These are the activations of a small neural network, seen along a few directions. Each row is one input.
In each table, some parts of the input vary, and every possible input appears once, in random order.
Descriptions start from the smaller parts, as in this example, which fits no table here: one of 4 places along a line, together with either a single point or one of 9 places around a ring or (one of 2 separate values, together with one of 5 places around a ring).
Shared parts are said once, and a part with two or three values counts as separate values.

Rows:
x1: [ 35 -29 -14 -12  35   2   0   3  15  -2  22  26]
x2: [-15  25  20  17 -39 -21  -1  43 -26   5  10 -32]
x3: [-35  23  34   7 -30 -16  -3  32 -32   4  -4 -16]
x4: [-23   4 -11   4 -12  24  22 -14  -2   4 -42  -7]
x5: [ 18 -16  11 -43  29  27  24 -41  17   8 -20 -18]
x6: [ 34 -26  -7 -14  10  20  25 -44  18   6  -2 -20]
x7: [  6 -31  -6 -22  23  22  17 -59  12   2  -4   4]
x8: [ 19  43  11   6 -13 -26 -39  37  -3  -6  13  -9]
x9: [-19  15  -1 -13   1  32  25  -1  -4   7 -47 -21]
x10: [-39  15  26  17 -41 -24  -6  20 -25  -2  -1  -6]
x11: [-20  29  10  15  15 -24 -43  23 -14  -6  24  28]
x12: [  0  29  -8  21   5 -29 -39  34  -9  -6  38  12]
x13: [ 13 -25  -2 -22  44   3   0  -9  11   0   6  41]
x14: [ 18 -35 -22 -16  38  21  24 -37   7  -3  19 -14]
x15: [ 15  36   1  16 -26 -32 -40  24   3 -12  15   2]
x16: [ 33  -9  18 -41  25   8   3  -4  27   0 -20  19]
x17: [ 57 -12   5 -31  14   7   5   7  31  -1  -3   5]
x18: [ -8  35  19   8 -17 -31 -44  14   0 -15   2  19]
x19: [ 54 -18   0 -12   3   0   3  -6  30  -3   0  19]
x20: [  3  14 -14   2  -8  29  29  11   0   5 -31 -35]
x21: [ 29 -15  11 -24  13  -1  -1 -18  28  -3 -16  34]
x22: [ 20 -25   1 -15  20   0  -4 -20  19  -3  -4  43]
x23: [-40 -11 -21   8  19  28  20  -5 -15   9 -21  -4]
x24: [-12 -10 -31  22 -12  23  20  -4  -1   3 -15 -14]
x25: [ -3  43  27  -1  -4 -24 -42  28  -7  -9  -1   7]
x26: [-54   9  16  21 -14 -19  -5  30 -36   8  19   3]
x27: [-20  17  12  28 -50 -30  -1  30 -20   0  12 -22]
x28: [ 12 -22   4 -28  18  21  21 -56  18   4 -18  -4]
x29: [  6  27  -8  21 -19 -32 -42  23   0 -11  28  12]
x30: [-30   8   3  34 -43 -28  -3  30 -22   2  24 -14]
x31: [ 38 -20   0 -29  21  26  27 -30  16   9  -5 -32]
x32: [-32  -9 -20  11  -4  26  17 -16  -7   6 -29   1]
x33: [-35  11   1  33 -23 -24  -1  40 -30   8  32 -14]
x34: [ -2 -32 -11 -30  46  24  20 -49   7  -2   5   1]
x35: [-16  27  11  14  -9 -29 -47  12  -4 -13  14  28]
x36: [ 26 -35 -17  -7  15  21  21 -47  12   3  11 -11]
x37: [ -3   4 -22  17 -21  23  25  -1   4   2 -28 -23]
x38: [ 43 -29 -11  -4  11   1  -1  -7  22  -4  12  28]
x39: [-50   7  18  22 -34 -23  -9  20 -28   1  10   4]
x40: [-20 -11 -32  18  11  24  23   6  -8   4  -7 -20]
Changing only one part turns x32 into x24. The same change can be made to x11. Which row results? -> x12
Changing only one part turns x13 into x1. The same change can be made to x9. Which row results? -> x20
What do these inputs look like to the network? -> one of 2 separate values, together with one of 4 places along a line, together with one of 5 places around a ring
Which other rows does x3 become when the choice among 2 separate values takes its other values? List them by row number. -> x2
Which other rows does x37 become when the place on the ring of 5 takes its other values? List them by row number. -> x6, x15, x19, x27

Rows:
x41: [-15  17  -7  21 -25  -7   9  27 -13   2   9 -33]
x42: [-13  20 -12  19 -21  -2  -1  16  -1  -6 -13  -5]
x43: [-29   1  11  -4  11 -10 -11   5 -11  -2   1  24]
x44: [ 17  16 -11  -1   7  -2 -16   7  10  -5  -2   5]
x45: [ -1  15  -8   4  -2   0  -4  25   4  -3 -14   9]
x46: [-12   3  -9  15   5   3 -11  17  -3  -1  -2  20]
x47: [ 24 -17  -9  10   3 -13 -10   5   7   1  28  10]
x48: [ 36  -3 -10  -3  -6 -15  -8   8  15  -3  18  -1]
x49: [ 30 -33   1 -37  21  36  34 -40  22   0 -34 -21]
x50: [ 34 -28 -23 -21  29  40  39 -38  19   1 -22 -10]
x51: [ 36   3  22 -16 -14 -12  -8  -1  14  -4  12  -4]
x52: [ 17  21  18 -18   0  -2 -19   1   8  -3  -9   1]
x53: [ 20 -37 -26 -14  34  40  37 -43  14  13 -11   2]
x54: [-10  20  26  11 -31 -13   8  18 -15  11  -3 -34]
x55: [ -9  23  18   5 -27  -7  -3   8  -4   3 -23  -8]
x56: [ -9   3  12  -8  25 -13 -19  -6  -2  -6  14  20]
x57: [-26   3 -10  28 -18  -2   1  21 -24   1  20 -22]
x58: [  9 -16  16  -4   8 -22  -5  -9   0  -8  32  18]
x59: [  7   3 -10   9  16  -2 -20   4   4  -2   9  15]
x60: [ -3 -43 -10 -30  33  31  32 -54  20  10  -9   4]
x61: [-24   6 -14  28 -14   1  -8   8 -11  -5  -3   6]
x62: [-38   3   5  10 -10 -12  -9  -4 -18  -2  -1  12]
x63: [-40   0  11   9 -15 -15   1   8 -35   5  22 -14]
x64: [  1  19  20 -12 -10  -2  -8  16   1   1 -21   5]
What do these inputs look like to the network? -> one of 4 places along a line, together with either a single point or one of 5 places along a line
Which other rows does x42 become when the place on the line of 5 takes its other values? List them by row number. -> x41, x44, x45, x48
Which other rows agree with x58 in the place on the line of 4? List them by row number. -> x43, x56, x60, x62, x63

Rows:
x65: [-14  26  12   1 -28  13  -2  11  -1   2 -43 -22]
x66: [-20   8  27  10  14 -29 -34  13 -12  -1  20  41]
x67: [ 43   1   4 -34  25  15   3 -29  31 -12 -27   6]
x68: [ 10 -59 -34   3  32  32  30 -40   8   6   9  18]
x69: [-59  -4 -29  28   0  13  29   7 -26   9   0 -20]
x70: [-32  -9 -16  28   7 -23 -27  -4 -23  -7  53  16]
x71: [-47   7  17  -5  -9  12  12   3 -28   2 -27  -8]
x72: [ 10  21   7  18 -52  -1  23  13  -5  10 -14 -49]
x73: [ 60  -9  -6 -17  13  18  15  -4  19   8   6 -31]
x74: [  4 -27   4 -41  31  11  13 -40  23   3 -11  21]
x75: [ 28  12   0  10 -27 -35 -21  44   7 -16  29  -4]
x76: [ 18  34  13  -1  -5 -26 -42  27   8  -4   4  33]
Changing only one part turns x67 into x76. The same change can be made to x68. Which row results? -> x70
What do these inputs look like to the network? -> one of 3 separate values, together with one of 4 places along a line
Which other rows does x73 become when the choice among 3 separate values takes its other values? List them by row number. -> x72, x75
